These are the activations of a small neural network, seen along a few directions. Each row is one input.
In each table, some parts of the input vary, and every possible input appears once, in random order.
Descriptions start from the smaller parts, as in this example, which fits no table here: line(6) and (point or line(9) or (values(2) and ring(8))).
Shared parts are said once, and a part with two or three values counts as separate values.
In the rows, zero is written as 128.

Other details of the inputs vary at random and push rows far along two fixed directions, the same in every table; ignore that.

Table:
x1: [155 156 168 136 101 148 155  94 106 113 142 136 158 159]
x2: [181 146 110 152 117 136 161 110 105 130 137 148 138 153]
x3: [ 87 136 171 104 142 136  76 170 129 121 154 126 105 105]
x4: [ 80  68 120  98 153 192 130 121 116 135 152 184 116  94]
x5: [155 139 159 116 106 123 156 137 127 104 163  99 163 145]
x6: [ 37 100 127 189 121  77  79  24 121 164 103  39 173  75]
x7: [162 128 102 125  93 147 168  93 124 112 101 134 117 168]
x8: [112 126 110 122 178 139  83 175 122 136 101 154 101 123]
x9: [174 139  97 104  99 148 162 126 144 118 116 127 151 141]
x10: [152 140 167 123 107 144 158  91  96 112 123 118 146 175]
x11: [158 136 110 129  87 138 157 158 176 131 140 110 116 148]
x12: [ 81 137 167 106 158 149  80 167 115 120 103 138 121 128]
x13: [111 120 146  93 164 102  99 148 119 110 142 148 114  87]
x14: [102  93 106 114 126 124  98 118 119  92 110 154  65 116]
x15: [162 142 101 137  82 147 164 101 128 116 119 155 131 155]
x16: [ 89 119 152 117 165 103  98 180 137 125 114 142  96 115]
x17: [150 138 171 145  91 124 154 109 116 102 163 124 143 156]
x18: [114 105 101  93 134 128  94 152 138  97 125 145  98  89]
x19: [146 171 166 117 107 155 148 143 134 142 146 106 160 160]
x20: [ 95 104 109 118 141 131  90 177 163 107 102 141  79 120]
x21: [107 134 108  92 138 160  80 154 150 134 110 159  94 104]
x22: [111 135 152 109 158 126  95 108  97 119 121 186 108 100]
x23: [159 156 157 105 115 146 153 122 117 115 143 112 179 149]
x24: [108 118 157 122 149 103  98 121 108 108 141 173  93  97]
x25: [120 139 112 109 169 145  77 164 124 149 129 156 102 106]
x26: [104 103 153 110 155  98 102 115  99 109 123 153  83 112]
x27: [164 126 114 157 126 117 158 179 150 136 130 106 125 168]
x28: [131  70 122 134 102 169 206 125 143 131 182 138 137 138]
x29: [171 154 140 104 129 123 169 124 124 131 134 130 167 142]
x30: [181 132 110 141 127 135 164 104 100 127 119 129 125 167]
x31: [165 140 148 122 122 120 175  93 103 127 115 134 135 165]
x32: [132 125 104  96 174 138  85 147 103 123 125 159 122  94]
x33: [ 38 134 102 184 157  81  91  76 155 204  69  58 188  72]
x34: [134 135 170 140 105 125 153 171 142 120 133  91 146 174]
x35: [177 114 115 153 118 113 165 118 111 117 138 116 110 163]
x36: [ 65 107  71 220 132  72  81  44 130 181 116  69 163  51]
x37: [127 108 108 108 165 116  88 162 113 112 144 143 106  90]
x38: [154 154 151 129 115 111 167 159 154 144 157 110 133 146]
x39: [154 139 103 131 108 152 161 151 168 128  93 122 132 173]
x40: [ 98 120  58 233  56  77 156  20 171 179 109  37 199  99]
x41: [157 170 146 117 123 131 164 143 143 157 138 125 149 153]
x42: [116 122 116 120 161 126  79 179 134 138 148 141  87 100]
Description of these inputs: values(2) and (point or (line(4) and line(5))).
Q: The inputs of x4 and x28 match in every part but the values(2) part. If x1 is changed in the same way as x4 into x28, which row does it become?
A: x17
Q: The inputs of x15 and x40 match in every part but the values(2) part. If x10 is changed in the same way as x15 into x40, which row does it become?
A: x6
Q: Which other rows does x39 become when the line(4) part takes its other values? List them by row number.
A: x8, x12, x33
Q: Which other rows does x20 become when the values(2) part takes its other values? List them by row number.
A: x39

Table:
x43: [142 117 128 120 118 143 143 136 126 110 136 150 109 145]
x44: [147 137 147 110 132 134 136 139 114 116 141 142 127 141]
x45: [149 120 130 123 127 133 144 134 120 112 136 151 110 143]
x46: [152 125 130 117 128 132 142 134 120 110 133 150 113 141]
x47: [142 130 147 114 124 129 138 138 117 109 135 139 117 145]
x48: [148 142 150 116 133 132 134 138 114 116 131 145 123 148]
x49: [144 127 150 120 129 129 140 138 118 113 141 144 117 144]
x50: [ 73 106 106 137 147 112  78  98 121 137 106 123 118  78]
x51: [ 74 121 120 133 155 119  75 141 139 143 112 112 130  85]
x52: [162 136  93 204  69 103 216  57 159 178 133  41 213 153]
x53: [150 124 127 113 128 137 143 136 119 113 140 148 117 138]
x54: [146 138 138 119 130 128 128 173 140 122 137 128 115 147]
x55: [ 73 116 107 139 152 116  71  98 119 143  98 126 120  82]
x56: [144 140 148 116 127 134 134 139 115 115 128 142 119 150]
x57: [146 134 129 115 124 145 137 135 125 115 124 150 114 147]
x58: [141 141 148 113 126 141 134 139 122 115 129 143 122 148]
x59: [146 143 147 113 134 137 134 140 113 120 137 143 127 144]
x60: [145 118 128 122 121 135 143 136 119 110 134 148 105 146]
x61: [141 143 140 111 129 135 135 172 140 127 136 138 124 142]
x62: [ 74 112 128 137 152 115  85 106 119 142 126 122 130  81]
x63: [ 49 109  93 161 156  96  58  66 127 164  93  98 145  49]
x64: [141 135 148 111 123 137 135 138 122 110 133 141 122 145]
x65: [143 129 124 108 134 146 140 172 148 130 127 134 117 144]
x66: [139 125 147 117 121 141 141 142 122 114 149 144 120 140]
x67: [144 122 128 114 119 141 140 135 126 108 132 147 112 143]
x68: [144 132 148 111 130 133 140 140 116 114 145 142 124 139]
x69: [149 137 150 113 131 129 135 137 115 113 135 144 124 144]
x70: [ 77 120 128 128 148 121  78 108 122 140 120 122 132  80]
x71: [139 130 148 112 122 137 138 139 123 108 138 140 119 144]
x72: [137 136 142 107 135 143 137 175 145 130 133 127 125 145]
x73: [139 125 147 120 123 131 140 140 117 111 139 141 113 147]
x74: [164 145  91 205  62  97 213  51 159 177 116  32 216 159]
x75: [ 66 109 128 139 144 118  80 104 126 138 118 119 125  84]
x76: [ 67 119 100 132 157 117  69 132 145 155 106 123 124  71]
x77: [ 77 125 118 138 154 104  70 141 142 146 116 108 116  82]
x78: [147 122 127 113 121 143 142 137 124 113 140 149 115 138]
x79: [ 70 101 105 141 145 123  80 100 127 143 119 127 122  73]
x80: [162 144  92 202  61 105 212  52 166 176 118  34 218 158]
x81: [144 135 147 113 125 130 136 139 115 111 131 140 120 147]
x82: [151 131 120 122 128 131 131 169 143 122 131 134 108 146]
x83: [144 142 147 112 128 143 134 141 120 119 137 144 125 143]
x84: [168 146  92 199  71 102 212  54 157 180 125  37 221 154]
x85: [146 132 150 114 130 128 138 137 117 111 138 143 120 142]
x86: [ 47 114  91 158 160 105  57  70 125 171  95  99 148  50]
x87: [150 128 127 112 123 144 139 137 123 115 136 149 117 139]
x88: [145 129 121 118 130 140 136 169 141 118 128 137 118 144]
x89: [142 130 147 111 123 139 138 141 121 113 145 142 122 139]
x90: [ 71 115  96 144 156 105  65 132 146 150 108 111 111  73]
x91: [153 134 130 118 131 136 136 134 116 116 125 151 115 146]
x92: [150 134 127 114 125 147 138 137 123 119 131 151 117 142]
Q: The inputs of x57 and x58 match in every part but one. If x84 is changed in the same way as x57 into x58, which row does it become?
A: x44
Q: What do these inputs look like to the network?
A: values(2) and (line(5) or (line(4) and ring(5)))
Q: Which other rows does x54 become when the values(2) part takes its other values? List them by row number.
A: x82
Q: A walk changes only the line(4) part. It starts at x43 and steps to x67. List the rest of the walk in order.
A: x80, x57
Q: A walk changes only the line(5) part. It starts at x65 and steps to x76. List the rest of the walk in order.
A: x88, x82, x90

Table:
x93: [ 61  98 106 157 118 120  86  72 130 150 126 104 130  72]
x94: [202 132 137 127  74 153 204 174 154 108 167 131 123 196]
x95: [132 130 107 199  96 100 171  61 136 160 105  72 164 150]
x96: [175 114 155 122  91 159 209 145 126  99 152 144 123 196]
x97: [ 94  95 133  97 150 129  83 138 106  87 133 184  65  92]
x98: [111 130 113  83 170 139  57 166 117 106 105 167  79  96]
x99: [135 143 128 179  91  86 175  56 144 161 135  55 203 125]
x100: [ 92 126  91 143 140 113  80  68 122 144  92 108 150  82]
x101: [188 115 132  94 154 157 166 166  89 104 169 199  92 150]
x102: [ 77 129 143 137 140 123  90  95 117 136 139 118 145  82]
x103: [188 168 154 145 108 117 185 157 133 132 133 112 148 196]
x104: [152 155 130  94 152 148 117 177 119 115 107 172  89 160]
x105: [ 44  88 109 157 142 117  90 114 152 159 107  88 134  77]
x106: [156 132 143 101 117 167 169 134 123 118 128 150 140 165]
x107: [ 59 106 165  98 173 133  67 125 100 122 128 149 107  81]
x108: [134 147 122 173  98  85 161  94 163 169 135  48 191 122]
x109: [ 92 131 160 118 168 117  71 128  86 121 111 161 101 105]
x110: [126 148 128 178  96 109 152 102 164 168 141  56 199 125]
x111: [ 91 118 169  82 171 142  84 181 120 111 139 156  94 117]
x112: [ 85 134  91 149 125 131  94 104 159 171 110  93 166  83]
x113: [ 68 119 102 143 144 133  98 108 153 173  94  88 165  87]
x114: [204 156 124 103  97 144 190 169 149 112 141 141 131 179]
x115: [ 75 125 101 140 131 138  85  74 131 155 110 117 157  71]
x116: [122 111 119 106 147 122  90 171 121  92 126 155  67 119]
x117: [146 132 130  86 129 142 126 134 114 103 129 178 106 128]
x118: [190 144 125 162  92 120 201 143 151 131 128 105 132 207]
x119: [ 98 133 125 109 170 141  73 117 100 125  90 173  99 105]
x120: [100 100 122 111 145 123  76 126 100  90 122 165  76 103]
x121: [144 151 111 185  95  82 159  92 153 165 124  35 201 135]
x122: [196 128 129 132  84 127 201 159 159 106 153 123 122 183]
x123: [171 138 165  90 132 130 130 152  92  84 148 162 104 157]
x124: [188 119 124  98 157 150 157 195 114 118 170 188  92 153]
Q: What do these inputs look like to the network?
A: values(2) and (point or (values(3) and line(5)))
Q: The inputs of x98 and x100 match in every part but the values(2) part. If x122 is changed in the same way as x98 into x100, which row does it become?
A: x97
Q: Which other rows does x114 become when the values(3) part takes its other values? List them by row number.
A: x108, x122
Q: Which other rows does x123 become when the values(3) part takes its other values? List them by row number.
A: x100, x120
